A small network was shown many inputs. Here are its activations along a few directions, one row for each input.
In each table, some parts of the input vary, and every possible input appears once, in random order.
A made-up example of a description, with smaller parts first: one of 3 separate values, together with either a single point or one of 11 places around a ring or (one of 5 places around a ring, together with one of 6 places along a line).
Shared parts are said once, and a part with two or three values counts as separate values.

Other details of the inputs vary at random and push rows far along two fixed directions, the same in every table; ignore that.
To show where, the next rows are all for the same input, with only those details redrawn:
[-15 -15   1  13 -15   7   9  21  -1 -34  -8   8  -1]
[-15 -15   1  13 -15   7   8  21  -1 -35  -8   8  -2]
[-15 -16   1  13 -15   7   8  21  -1 -34  -8   8  -2]
[  8  -7   0  -6  17   9  -6 -15   1  12  -5  -4  13]
[  0  18  32   4 -15  26 -15   4  -2  21  13   1   0]
[-15 -15   1  13 -15   7   8  20  -1 -34  -8   8  -2]
[  8  -7   0  -5  17   9  -6 -15   2  11  -5  -4  13]
[-15 -16   0  13 -16   7   8  21  -1 -34  -8   8  -2]

Rows:
R1: [-17 -24   2  12 -15   1   3  23   0 -32  -5   3  -3]
R2: [  1 -12 -21  -3  20  -9   4 -11  -3  13  -3  -9  12]
R3: [-10  -6   0  15 -17  -7   6  13   1 -39  -9  13 -13]
R4: [-15  -7  -7  15 -20 -11  20  21  -8 -27  -1  11 -11]
R5: [ -2  -9 -12   0  19 -12  12 -11   2   9  -5  -1   2]
R6: [-20 -22   6  13 -15  -5   7  16   5 -30  -7  12 -13]
R7: [ 20   0  -4  -7   6  -7  -9 -22   7   7  -4  -4   1]
R8: [ 12   6 -11  -4  12 -11   4 -17  -2  16   5  -2   2]
R9: [  1 -11 -16  -2  18  -7   9  -5  -2   8  -3 -10  13]
R10: [-20 -16   4  -6 -18  -6   2  31   8 -30 -11  17  -2]
R11: [  5   5  -6  -3  18  -9   6 -17  -2  18   0  -3   2]
R12: [ 13   6 -22 -25  17 -19   4  -4  11   5  -7  -4  11]
R13: [  9   3 -19  -8  14  -8  11 -13   6  -3  -2 -13   3]
R14: [  0  -9 -16  -3  19  -2  12  -7   0   5  -2  -8  12]
R15: [  3 -15  -4  -1  16  -7   0 -17   5   2 -14   3   4]
R16: [ -6  24  31   3 -17  14 -16   5  -5  47  30  -4  -9]
R17: [  6   6  -7  -5  20  -2   8 -15  -2  16  -1  -3   0]
R18: [  1  43  54 -13 -26  23 -29  17   1  44  18  12  -2]
R19: [  9 -10  -8  -4  21  -8  -2 -23   1   2 -15   1   4]
R20: [-15   0  -7  16 -15 -13  19  19  -2 -32   0  10 -14]
R21: [  6  45  32   7 -25  18 -15  16  -3  27  32  -9 -10]
R22: [ 17   5  -3 -10  11   2  -7 -21   8   2  -5 -10   4]
R23: [  4  -4 -18  -4  19  -2  11  -9  -4   2  -2  -7  11]
R24: [ -1  -4 -15 -20  16 -15   8   2   5   9 -10   3  14]
R25: [ 12  -2  -2  -6  16   8  -6 -17  -3   8  -5  -4  12]
R26: [ -1 -20  -3  -8  15   1   0 -15   7   0 -10  -6   7]
R27: [ 10 -12  -9  -3  15  -1  -4 -11  -3  -4 -11  -5  12]
R28: [  0  -8 -14  -8  23  -4  13 -15   0  10  -6  -9   9]
R29: [-17 -18  -2  15 -20   0   2  22  -4 -30  -9   7  -4]
R30: [ 14  42  36 -17 -21  13 -27   9   8  29  14   5  -3]
R31: [  2 -21  -6  -6  17   4  -3 -12   5  -1  -6  -5  11]
R32: [ 11  -2 -22  -4  22 -10   5 -12  -3   4   0 -11  12]
R33: [-22 -19  -3  13 -19 -11  19  22   0 -23   4   8 -12]
R34: [  7  -6   1  -7  19   5  -4 -19   3  14 -10   1   1]
R35: [  9  10  -9  -7  17  -2   7 -16  -1  11   3  -9   6]
R36: [  9  -8   0  -3  16   4 -10 -12  -1  13  -6  -7  13]
R37: [  6  28  29   1 -13  19 -14  -2  -3  12  11   1  -7]
R38: [-13 -14  -4  15 -22  -3   2  16  -7 -33 -10  12  -8]
R39: [  4 -25  -5  -5  11  -8  -2 -16   6   5  -7   2   4]
R40: [ 10  36  17   0 -11  15  -7   3   0  23  25 -11  -4]
R41: [ 14   0  -7  -5  11  -1 -15 -17  -3   8  -3  -6   8]
R42: [ -3  -7  -5  13 -20  -1   1  22   2 -42  -5   0  -7]
R43: [ -1  38  31   6 -23  15 -15   8 -13  41  27   0 -11]
R44: [ 10  -1 -25  -3  12 -13   1  -9   2   0   2 -13   5]
R45: [-24 -14  -3  10 -11  -3  21  23   1 -25   0   6 -17]
R46: [  4 -12   4  -9  20   5  -6 -19   6  14  -5  -2  -1]
R47: [  1   1  -5  -6  21   0   9 -14   1  20  -1  -3   0]
R48: [-18 -15   4  11 -15   5  11  17   0 -34 -12   8  -6]
R49: [ 16  -3 -22  -6  14 -18   7 -18   6   6   1  -7   2]
R50: [  9   2 -18  -2  15 -17   9 -14   8  -1  -1  -6  -2]
R51: [ 7 32 16 -1 -5 16 -6 -2 -6 27 23 -7  0]
R52: [ 10   6 -16  -4  14  -7  -3 -12  -6  15   5 -10   7]
R53: [  6  33  42   1 -11  26 -19  -4  -6  32  13   6 -13]
R54: [  0  27  21   6 -11  13  -6  11 -10  25  19  -5  -1]
R55: [  4 -12 -16  -4  18 -14  11 -16   0  15  -4  -2   7]
R56: [-18  -3  -5  10 -14  -2  23  21  -7 -31  -4   3  -8]
R57: [ 10  41  37 -16 -17  14 -26   9   1  30  12  10   0]
R58: [ -1  -2  -6 -24  17 -11   0  -1   8  22   0   0  12]
R59: [ 10 -13  -8  -3  10  -8  -1 -18  -2   0 -13   3   5]
R60: [-16 -19  -3  15 -21  -2   3  18  -3 -29  -9  12  -7]
R61: [  6  -3 -23  -2  12 -14   4 -12  -4   3   0  -4   4]
R62: [-13  -6   0  -5 -19  -7   4  29   1 -35 -17  19  -1]
R63: [ -3 -15 -12  -5  24 -14   9 -16   6  13  -1  -5   3]
R64: [-15  26  19  16 -39   9   9  32   0 -19  17   7 -29]
R65: [  8   2 -18  -7  25  -8  10 -18   0   4  -3  -3   0]
R66: [-27  16  34  21 -43  17   1  45  -7  -3  27   3 -17]
R67: [  5  36  38   8 -30  20 -28   6  -8  25  22   6 -13]
R68: [-15 -15   1  13 -15   7   8  21  -1 -34  -8   8  -2]
R69: [  9  -9  -8  -9  19   0   1 -21   0  -1 -15  -5   9]
R70: [ 18   0 -10  -6   6  -5 -16 -20   5   8  -3  -7   2]
R71: [  1 -13 -21  -3  17 -12   6 -15  -2  15  -4  -5   8]
R72: [ -7 -10  -2  14 -23  -7   6  14  -3 -38  -8  14 -11]
R73: [ 10 -13 -14  -5  17  -4  -9 -17  -5   3 -12  -5  11]
R74: [  3 -25 -11  -6  16  -6  -9 -20   4   9  -7  -3   7]
R75: [ -6  -8  -3  14 -17   0   2  21  -4 -40  -6   5  -4]
R76: [ -2 -10 -10  -6  15  -5  -2  -9   0  23   7 -12   8]
R77: [ 10 -19  -8  -5  15  -8  -1 -20   3   8 -12   3   7]
R78: [ -7  14  17  15 -37  15  -3  28   1 -32   9   6 -14]
R79: [ -3  -5  -3 -10  19   0   7 -13   3  19   4 -12   5]
R80: [  9  47  49   4 -24  34 -28   5  -6  32  29   2  -7]
R81: [ 13  27  22   1 -18  14 -27  -1   0  20  15  -7  -6]
R82: [  6   9  -9 -23  16 -11   2  -2   1  19  -5   2  13]
R83: [-11  -2 -16  14 -24 -12  12  21   0 -31   4   2 -13]
R84: [  6   5 -19 -21  15 -17   6   0   4   2  -7   3  12]
R85: [ 18  -4 -14 -10  20  -4  -3 -23   9  -5 -12  -4  -2]
R86: [ 11  -4  -9  -5  18  -2  -1 -19   3  -7 -12   3  -1]
R87: [-17  -7 -12  15 -17  -7  13  25 -11 -28   0   3  -6]
R88: [ -2  10  30   1 -13  18 -25   2  -3  30  16  -4  -3]
R89: [ -6  -5  -1  13 -20  -8   6  13   7 -40  -8   8 -16]
R90: [-5 18 24  0 -7 19 -6  6 -2 33 26 -7 -1]
Question: The inputs of R51 and R23 match in every part but one. If R8 is changed in the same way as R51 into R23, which row does it become?
Answer: R4
Question: The inputs of R62 and R57 match in every part but one. If R53 is changed in the same way as R62 into R57, which row does it become?
Answer: R86
Question: What do these inputs look like to the network?
Answer: one of 2 separate values, together with one of 5 places along a line, together with either a single point or one of 8 places around a ring
Question: Change only the place on the line of 5 in R39. List by row number the other rows that result.
Answer: R7, R59, R72, R77
Question: List by row number the other rows that have the place on the line of 5 and the choice among 2 separate values in common with R15.
Answer: R18, R29, R34, R36, R48, R60, R68, R77
Question: Change only the choice among 2 separate values in R56. List by row number the other rows that result.
Answer: R69
Question: A walk changes only the place on the ring of 8. It starts at R66 and steps to R76. List the rest of the walk in order.
Answer: R16, R33, R63, R45, R79, R90
Question: List by row number the other rows that have the place on the line of 5 and the choice among 2 separate values in common with R21.
Answer: R12, R13, R40, R44, R49, R50, R64, R83
Question: Change only the place on the line of 5 in R74. List by row number the other rows that result.
Answer: R38, R60, R67, R70

Rows:
R91: [-10 -32 -13   2   5  -8  12   0   6 -36 -24  10  -2]
R92: [  2  26  14   2 -20  -1  -5   9   0  14  18   1 -12]
R93: [ -6  36  59   7 -37  37 -29  21  -6  33  27   4 -11]
R94: [ -2 -10 -19  -7  18 -15  17  -9   4  -2  -6  -1   0]
R95: [ 26  14  13 -18  24  15 -22 -32   2  43   2 -12  17]
R96: [ 26  25  -2 -21  31   3  -9 -31   1  54  12 -18  16]
R97: [  2   4  -6   9   5   0   7 -10  -5  10  11 -10  -5]
R98: [-13 -28 -41   3  10 -22  29  13   3 -44 -14  -2   5]
R99: [ -6  20   4   7 -20  -1   6  21  -4 -11  11   5 -12]
R100: [  0 -15   3  -3   9   1  -3  -9   3   2 -10   5   4]
R101: [ -1 -11  -6   3  -4   1   1   5   2 -30 -14   6   2]
R102: [ 26  -7  -9 -23  44   4 -17 -41   6  36  -8 -16  25]
R103: [-13  12  -1  11 -25  -2  14  28  -4 -27   5   6 -11]
R104: [ -5 -22  -6  17  -3   4   3  -3  -3 -26  -9   0  -5]
R105: [-12  13   7   5 -16   3   5  21  -4   4  16  -2  -6]
R106: [-16  -2  25  12 -25  12  -6  21  -3  -9   3  12  -8]
R107: [  3  -3   8   2 -14   0 -10   3   4 -13  -4   7  -6]
R108: [-11  31  22  13 -41   4  -1  32  -5  -8  18   8 -22]
R109: [ 30  11   5 -19  28   7 -24 -37   3  36  -3  -8  14]
R110: [ 28  -6 -11 -20  34  -6 -19 -41   7  22 -14  -8  16]
R111: [-19  25  31  13 -35  10   1  31  -8  12  24   7 -16]
R112: [ -4 -43 -29  -3  20 -13   8  -8   3 -26 -25   1  14]
R113: [-17 -38 -43   5  11 -30  35  10   3 -45 -22   6   1]
R114: [-7  0 -6  0  1 -5  8  6 -3  9  7 -2  2]
Question: The inputs of R104 and R97 match in every part but one. If R91 is changed in the same way as R104 into R97, which row does it become?
Answer: R94
Question: What do these inputs look like to the network?
Answer: one of 2 separate values, together with either a single point or one of 11 places along a line
Question: Change only the place on the line of 11 in R107. List by row number the other rows that result.
Answer: R91, R93, R95, R100, R101, R102, R106, R109, R110, R112
Question: Change only the choice among 2 separate values in R102. List by row number the other rows that result.
Answer: R98
